A small network was trained on invented records. Each row is its activation on one of them, seen along a few directions.
Each row is followed by the record's values for the fields P, Z, N, Y, E.
Not every record has every field; a missing one is left out.
[ 1.10 -1.10 -4.35 -2.23  0.23  1.62 -1.61  3.42 -0.25  0.48  0.66  2.31
  2.36 -2.07 -0.84 -0.90 -3.07  4.08  0.26] | <P:p2 Z:z1 N:n2 Y:y3 E:e1>
[-1.79 -1.87  3.61  0.19  2.16 -2.31 -1.77 -2.44 -1.47 -4.64 -0.93 -1.61
 -2.08 -1.44  2.54 -4.36 -2.24  0.90  1.90] | <Z:z2 N:n3>
[-2.99  2.60 -2.32 -1.02  0.47  1.54 -2.78 -3.96  4.64 -0.76 -1.87 -4.31
  3.70  2.17  3.77 -2.83  0.70 -0.95  1.20] | <Z:z2 N:n3>
[-2.66  0.09  0.46 -1.27 -1.83  0.33  3.04  2.46 -1.80 -0.57  2.72 -1.71
  0.11 -0.66 -0.39  1.50 -0.66 -1.04  3.53] | <Z:z1 N:n2 Y:y3 E:e1>
[ 0.23  4.56 -2.48  3.35 -0.08 -0.93 -2.00 -2.62  1.87 -2.70  1.17  0.75
 -3.04  3.21 -5.09  1.11 -2.07 -1.53 -0.32] | <P:p1 Z:z1 N:n3 Y:y3 E:e1>
[ 4.47  2.60  4.96  0.19 -0.01 -0.53 -5.65  1.88  2.82  1.35  0.58  0.87
 -2.22  0.54  2.38  3.75  0.18 -6.21 -3.68] | <P:p1 Z:z2 N:n2 Y:y2 E:e5>
[-2.85  0.42  1.59 -0.81 -1.87  2.12  2.75  2.48 -2.22 -2.31  3.51 -1.02
  0.49 -3.03  0.04  2.78  0.32 -1.86  2.65] | <Z:z1 N:n2 Y:y3 E:e1>
[ 2.35 -1.35 -4.27 -1.52 -1.37  1.84  1.22  1.00  1.61  2.66 -0.68  0.94
 -1.53 -3.04  1.85  0.32 -1.47  1.86 -0.23] | <P:p2 Z:z2 N:n2 Y:y3 E:e1>
[-1.48  3.12  0.52  5.00  1.27  0.41  0.26 -3.58  1.57  1.09 -1.61  4.69
  0.16 -0.70 -0.76  3.78 -0.98 -1.84 -0.97] | <P:p1 Z:z2 N:n2 Y:y3 E:e1>
[ 2.07  0.19 -3.98  0.14 -1.98  2.28 -4.19 -0.49 -4.27  0.86  1.70 -0.12
 -1.10  1.60 -3.85 -0.88 -1.29  3.96 -0.24] | <P:p1 Z:z1 N:n3 Y:y3 E:e1>
[-3.69  0.75 -0.90 -0.21  0.74 -3.74 -0.60 -0.45  2.45 -1.66  0.34 -1.62
  0.03 -0.20  1.62 -4.22  1.79 -0.47  0.86] | <Z:z2 N:n3>
[ 2.67  0.68  0.42 -4.24  2.04 -1.80 -7.07 -1.02  0.78  2.80  4.34 -0.47
 -1.63  2.64 -1.27 -3.32 -0.51  1.46  1.06] | <P:p1 Z:z1 N:n3 Y:y4 E:e3>
[ 0.87 -1.42 -0.08  1.57  0.70  1.63  2.41 -2.32  0.88  3.17  1.16 -0.65
 -3.28 -0.65  1.51  2.21  2.45  2.95 -3.26] | <P:p1 Z:z2 N:n2 Y:y3 E:e1>
[ 1.15  0.65 -3.05 -0.57  3.58  1.45 -2.41  1.38  0.07 -2.38 -1.48  0.56
  3.66  1.44 -2.11 -1.18  2.00  0.31 -1.80] | <P:p2 Z:z1 N:n1 Y:y2 E:e2>
[ 0.23 -2.25 -2.82 -3.26  2.35  0.76 -2.53 -0.96  5.81  0.16 -3.74  0.44
  1.57 -0.97  2.54 -0.23  2.19 -2.36  1.53] | <P:p2 Z:z2 N:n2 Y:y2 E:e6>
[ 1.25 -1.30 -1.90  0.99 -0.13  0.45  1.73 -1.22  0.19  2.98  1.38 -0.49
 -1.36 -1.29 -1.91  1.93  1.86  2.23 -1.38] | <P:p1 Z:z2 N:n2 Y:y3 E:e1>
[ 5.90  0.84  2.50  0.42  2.22 -3.01 -4.11 -1.13  3.82 -1.63  0.16 -0.35
 -0.35 -0.29 -0.56 -2.10  1.52 -1.83  4.21] | <P:p1 Z:z2 N:n3 Y:y1 E:e8>
[ 2.10 -1.23 -0.36  0.98  5.08 -0.60  0.10 -1.10 -2.18 -3.68 -3.08  2.03
  2.84  2.13 -1.53  2.23  3.15 -1.66 -2.59] | <P:p2 Z:z2 N:n1 Y:y2 E:e2>
[ 3.54 -0.18 -3.49  2.27 -1.13  2.80  0.91 -1.11  1.22 -0.30 -0.12  0.61
 -3.96 -0.27  1.89 -1.32 -0.37  2.91 -0.04] | <Z:z2 N:n3 Y:y3 E:e1>
[-0.10  1.05  1.30 -3.29 -1.79  1.37 -1.86  1.33  0.44 -0.80 -1.56  0.21
  2.73 -2.57 -5.10  2.96  1.28  5.16  0.43] | <P:p2 Z:z1 N:n2 Y:y1 E:e4>
[ 1.34 -1.11 -3.29 -1.45 -0.51  0.75  0.34  0.31  0.34  2.58  1.41  0.57
 -0.32 -3.77  0.97  2.64 -1.34  3.25  0.32] | <P:p2 Z:z2 N:n2 Y:y3 E:e1>
[-0.63 -0.87  2.11  1.27 -3.06  1.48  5.64  2.35 -0.77  1.77  0.05 -0.12
  1.45  1.53  1.00 -2.07 -0.81 -0.67  3.67] | <Z:z2 N:n1 Y:y3 E:e1>
[-1.95  0.55 -0.52 -1.98 -3.28  0.08  0.92  1.34 -3.51 -2.70  1.24  1.20
 -2.42  1.94 -0.68  0.05  0.41  1.57  3.75] | <Z:z1 N:n3 Y:y3 E:e1>
[-1.64  1.09  1.03 -1.44 -1.25  0.40  3.32  0.83 -1.49 -0.58  3.24 -1.97
  0.46 -4.50  1.84  1.91 -0.16 -2.02  1.68] | <Z:z2 N:n2 Y:y3 E:e1>
[ 3.80  0.84  2.33 -0.18  1.70 -4.32 -4.08  0.31 -2.12  1.08 -1.87 -1.48
 -1.25  0.65  0.06  5.14  0.22 -4.50 -1.09] | <P:p1 Z:z2 N:n2 Y:y2 E:e7>
[ 1.81 -1.99 -1.64  2.66  1.74  3.67 -2.22  1.02 -3.15  2.50  1.62 -0.24
  1.27 -1.14 -1.58  2.52  0.04  3.06 -0.03] | <P:p1 Z:z1 N:n2 Y:y3 E:e1>
[ 4.30 -0.44  0.23  1.67  1.52 -4.63 -1.84  2.58 -3.28  0.24 -4.77 -3.06
 -0.59  1.87  2.52  2.05  1.58 -0.97 -1.33] | <P:p1 Z:z2 N:n1 Y:y2 E:e7>
[ 0.42  1.67 -0.10  0.05 -3.52  1.77  3.38  0.31  0.07 -2.35  0.60 -0.95
 -2.68  0.06  1.72 -0.69 -1.22 -0.55  3.59] | <Z:z2 N:n3 Y:y3 E:e1>
[-2.20  2.44  1.00  6.18 -1.20 -0.57  1.80 -3.56  1.06  3.31 -2.62  3.36
 -0.75  2.51 -1.20  2.54 -1.32 -0.84  0.70] | <P:p1 Z:z2 N:n1 Y:y3 E:e1>
[ 0.37 -2.11 -2.40  3.25 -0.16  0.41  1.19  1.67  1.21  2.32 -0.30  1.62
  1.32 -2.54  3.01  0.43  0.00  3.35 -0.32] | <Z:z2 N:n1 Y:y3 E:e1>
[-0.93  4.37 -0.99  2.03  2.22 -1.78  2.38 -2.09  2.71 -0.37 -2.06  5.48
  0.48 -2.06 -2.53  3.72 -2.68 -2.27 -2.03] | <P:p2 Z:z2 N:n2 Y:y3 E:e1>
[-4.45  0.53  2.40 -2.19 -1.82 -0.69  3.31  2.14 -2.41 -0.06  3.95 -0.55
  0.65 -1.83  0.23  0.32 -0.43  0.41  1.94] | <Z:z1 N:n2 Y:y3 E:e1>
[ 1.73  1.80 -6.39 -4.48 -1.30  1.48 -4.50  0.88 -3.56 -0.78  0.29  2.34
 -0.46 -0.36 -1.49 -4.38 -3.23  4.15 -0.04] | <P:p2 Z:z1 N:n3 Y:y3 E:e1>
[ 1.01  0.16 -2.80 -3.48  0.73  3.02 -6.34 -0.56 -0.98 -3.92 -4.24  5.77
 -1.47 -1.61 -1.05 -4.89  5.83 -2.96  2.20] | <P:p2 Z:z1 N:n3 Y:y2 E:e6>
[-0.37 -0.32  2.20 -2.88  1.49 -2.79 -5.87  0.35  1.40  2.38  4.78  1.51
  1.47  2.86  1.46  0.03  0.06 -0.48 -1.32] | <P:p1 Z:z1 N:n2 Y:y4 E:e3>
[ 0.88 -2.17 -2.60  0.17  0.53  0.88  1.05 -0.25 -0.35  2.71  1.50  0.00
 -0.04 -2.21  1.21  2.13 -0.63  3.56 -0.64] | <Z:z2 N:n2 Y:y3 E:e1>

Which values does each new row have?
[ 1.38 -2.79 -0.89  6.54  0.89  3.92  0.66  0.25 -1.74  5.54 -2.04  0.41
 -1.81  1.49  3.26 -0.13 -0.11  3.98  0.83] | <P:p1 Z:z2 N:n1 Y:y3 E:e1>
[ 3.04 -0.50  0.90  1.98  1.94 -4.07 -3.24  2.67 -3.20 -0.19 -5.08 -1.44
  0.45  0.83  2.91  4.17  0.49 -3.54 -1.90] | <P:p1 Z:z2 N:n1 Y:y2 E:e7>
[-3.89 -1.07  1.40 -1.86  1.44 -3.17  2.88 -0.27 -1.64  0.54  2.43 -3.75
  0.11 -3.32  0.40 -2.68  0.05 -3.55  0.84] | <Z:z2 N:n2>
[-0.76  0.57 -0.63  2.94 -0.41 -1.20  0.79 -1.73  0.62  0.91  1.88  1.17
 -0.58 -1.08 -2.94  2.48  1.02 -0.34 -0.56] | <P:p1 Z:z2 N:n2 Y:y3 E:e1>
[-4.19 -0.36 -2.37 -1.25  1.80  0.06  1.08 -1.98  2.59 -0.16  0.43 -4.37
  3.04 -0.02  1.40 -0.38  1.43 -3.01 -1.46] | <Z:z2 N:n2>
[-0.95  0.09  2.69  0.84 -2.49  1.04  4.36  2.44 -2.10  1.09  0.67 -0.35
  3.54 -3.26  1.43 -0.33 -0.21 -1.33  2.21] | <Z:z2 N:n1 Y:y3 E:e1>
[-2.08  2.96  1.91 -2.54  5.70  3.55 -2.81 -4.69  1.19 -3.00  1.01 -4.45
  1.32  0.06  2.00  0.70 -1.29  0.74  1.19] | <Z:z2 N:n3>
[-3.16  0.53 -0.11 -2.77 -4.42 -0.22  2.04  1.34 -2.32 -2.61  2.01  1.37
 -4.06  3.04 -0.16 -1.63 -0.16  1.22  3.99] | <Z:z1 N:n3 Y:y3 E:e1>
[-0.07 -2.20  0.50  3.75  0.13  2.36  1.12 -0.85 -1.15  6.21  0.37 -0.16
 -2.81 -0.13  1.81  0.70  0.73  3.00 -1.53] | <P:p1 Z:z2 N:n2 Y:y3 E:e1>
[ 1.48 -1.13 -3.22 -0.61 -2.46  3.61 -1.12  3.79  1.31 -0.61  1.80  1.21
 -0.08 -2.32 -1.12  1.61 -2.93  3.42  0.41] | <P:p2 Z:z1 N:n2 Y:y3 E:e1>
[ 0.66  3.83 -0.48  0.25  1.88  1.50  3.18 -4.47  3.29 -1.98  1.72  0.29
 -3.68  1.71  0.27  0.42 -0.53  1.36 -3.59] | <Z:z2 N:n3 Y:y3 E:e1>
[-3.50 -2.16  1.89 -0.34 -2.82 -0.55  4.89  3.22 -1.42  1.19  2.86  2.35
  0.99  4.10  0.24 -2.27 -0.33  0.94  3.62] | <Z:z1 N:n1 Y:y3 E:e1>
[ 2.01  1.23 -2.66 -6.72  0.83  2.93 -6.66 -1.27 -4.71 -0.16 -2.15  4.52
 -2.89 -2.27 -1.57 -6.80  4.58  1.13 -0.61] | <P:p2 Z:z1 N:n3 Y:y2 E:e6>
[ 4.00  1.35 -5.72 -2.92 -0.67  1.35 -0.87 -1.75 -1.95  1.76 -1.24  2.05
 -1.91 -0.59  0.71 -3.82 -1.51  3.34  0.51] | <P:p2 Z:z2 N:n3 Y:y3 E:e1>
[ 0.77 -2.48 -0.22  5.56  0.83  2.74  0.53  1.30 -2.13  5.45 -3.10  0.48
  0.48 -0.64  2.88  1.66  0.42  3.49  0.19] | <P:p1 Z:z2 N:n1 Y:y3 E:e1>
[-0.61 -0.76 -1.57  2.14  0.60  1.84  2.11  1.75  2.01 -2.56  0.09  1.67
  0.82  3.73 -2.57  0.80 -1.19  2.25 -0.44] | <Z:z1 N:n1 Y:y3 E:e1>
[ 3.26 -0.60 -4.10  1.35 -0.60 -0.28 -1.74 -3.24 -0.95  1.43  1.96 -0.36
 -2.63 -0.82  0.83  0.13  1.27  1.67 -0.21] | <P:p1 Z:z2 N:n3 Y:y3 E:e1>
[-0.56  0.62  2.90  1.69 -2.48  0.67  4.80  1.69 -0.17 -0.08 -0.56 -0.05
  3.34 -1.11  1.78 -1.11  0.37 -1.24  0.79] | <Z:z2 N:n1 Y:y3 E:e1>
